These are the activations of a small neural network, seen along a few directions. Each row is one input.
Each table varies a few parts of the input and shows all the possible inputs, shuffled.
A made-up example of a description, with smaller parts first: one of 2 separate values, together with either a single point or one of 11 places along a line or (one of 5 places around a ring, together with one of 6 places along a line).
Shared parts are said once, and a part with two or three values counts as separate values.

Other details of the inputs vary at random and push rows far along two fixed directions, the same in every table; ignore that.

Table:
R1: [ 12 -15 -20   1  47   6  70   4 -41 -17  -1]
R2: [ 16   1   4 -17  29 -22  51  22 -16  11   3]
R3: [-13  16  -4   1 -12   5 -35 -29   8  -6  11]
R4: [-22 -14  -8  -5  -8  48 -37 -17   9  -1 -24]
R5: [-15  18  10  10  -8   4 -36 -41   5   4  -9]
R6: [  1   2   3  16 -11   2 -38 -40   1 -10 -24]
R7: [-26  15  12   3   7  -6 -25 -40  18   4  -9]
R8: [ 63   0  17  19 -44 -23  -7  70  10  17  25]
R9: [-19  14   0 -22   0 -11 -21 -25  27 -21 -14]
R10: [ 41  14  46  29 -30 -18   6  69   6  27  28]
R11: [-26  13  -2  -6   3  -4 -29 -31  24  -6  10]
R12: [ 17 -23 -18  13  45   8  54   0 -60 -13  17]
R13: [-18 -10 -10   0  63   2  57 -11 -40  -3  26]
R14: [  6 -30 -47  -5  21   6  48   1 -61  -3  24]
R15: [ 13   8  10   8 -46 -13  -8  43   4  27  27]
R16: [-29   6  -2 -23 -19 -13 -16 -15  22 -12 -17]
R17: [ -2   7 -14  -5 -11   1 -18 -22  22 -23 -20]
R18: [-13 -27 -38  -9  61  42  30   5 -44   8   3]
R19: [  1  10   2   4  -9  -2 -17 -28  20 -10 -38]
R20: [-17 -22   9 -13   5  49 -34 -18  23   1 -18]
R21: [ 25   6  25   6 -45 -33  10  80  23  41  36]
R22: [-23  11  22  -8  10  -9 -11 -26  21 -26 -29]
R23: [ 28   0   3   2 -48 -18   6  50  20  10  -6]
Each input here is: either one of 3 separate values or (one of 4 places along a line, together with one of 5 places around a ring).
A walk changes only the place on the ring of 5. It starts at R23 and steps to R16. List the rest of the walk in order.
> R21, R15, R14

Table:
R24: [  6  33  39  25 -53 -31 -43  -4  55 -14 -30]
R25: [ 22  -2  24  15 -15   1  14  38  21  -4  -8]
R26: [  2  -6  -1   6 -17  17 -20  -4 -12   0 -13]
R27: [  2 -15  -5   0  10  15  24  24 -27  -3  22]
R28: [  7  15  32  14 -28 -13  -2  29  34  12 -24]
R29: [ 28 -18 -14   5  25  13  58  18 -33   2  -9]
R30: [-26  10   6  -4 -35  -7 -38  -4  32   1 -22]
R31: [ -4   1  19   5 -14  -6 -18 -14   8  12  13]
R32: [-35 -16 -27 -14  13  22  -8 -36  -6 -30  -9]
R33: [ -2  17  24  26 -37 -25 -46  -7  24   5   6]
R34: [-47   4 -11 -22 -12   5 -41 -75  18 -28 -23]
R35: [ 25   4  14   9 -52   2 -54  19  44  11 -22]
R36: [-17   0   2 -23  34  -1   3 -45  -2 -20 -18]
R37: [-27 -13 -29 -13  22  26 -10 -39   2 -24  -4]
R38: [-18   9  -8  -7  35 -15  -1 -43  -7 -30 -17]
R39: [ -6   8 -35  -2  43   0  31 -25 -38  -6  29]
R40: [ 13   2 -14  -1  -7 -29  28  25 -16   0  22]
R41: [ 33 -10  20  -2  16  -6  25  56   3   1   5]
R42: [ 12   7  11 -10 -26 -13 -14   7  30  11   8]
R43: [ 44 -17   2  -3  26  -1  38  45 -24  11  -5]
R44: [ 19 -17  12  16  -2   4  13  44 -10  16  31]
R45: [-34  -1  -9 -16  11  10  -4 -54 -19 -15   2]
R46: [-20 -10 -39 -18  41  10  38 -13 -26   6   9]
R47: [-27 -15 -22   0  41  11  32 -18 -41  13  17]
R48: [-11  -8   3  16 -15  20 -49 -35   5   0 -20]
R49: [-30  12 -15  -4  19  18 -14 -31   0   4  -3]
R50: [ 27  -4  10   6 -49  -4 -26  38  19  12 -14]
R51: [ 28   7  -9   3  -7 -29  23  34  -2  11  27]
R52: [ 49  -6  -6   8   4  12  26  54 -21  30  23]
R53: [-11  13   1   8 -14 -16 -13 -12  -8  -9   8]
R54: [29 -2  4  7  3 12 15 51 -1 15 32]
R55: [  4  -3   4 -11  36  -9  34  24 -12   9  -6]
R56: [-22  -7 -17  -8  24   8  32   1 -38   8  12]
R57: [-31   9   5  -8   5   7  -9 -69  16 -27 -32]
R58: [ 21  20  26   2 -29  -8 -24  18  30  20  16]
Changing only one part turns R25 into R24. The same change can be made to R41. Which row results?
> R38
What do these inputs look like to the network?
> one of 5 places along a line, together with either one of 2 separate values or one of 5 places around a ring
Which other rows does R52 become when the place on the ring of 5 takes its other values? List them by row number.
> R26, R35, R48, R50
Which other rows agree with R49 in the place on the line of 5? List them by row number.
> R28, R30, R46, R47, R55, R56
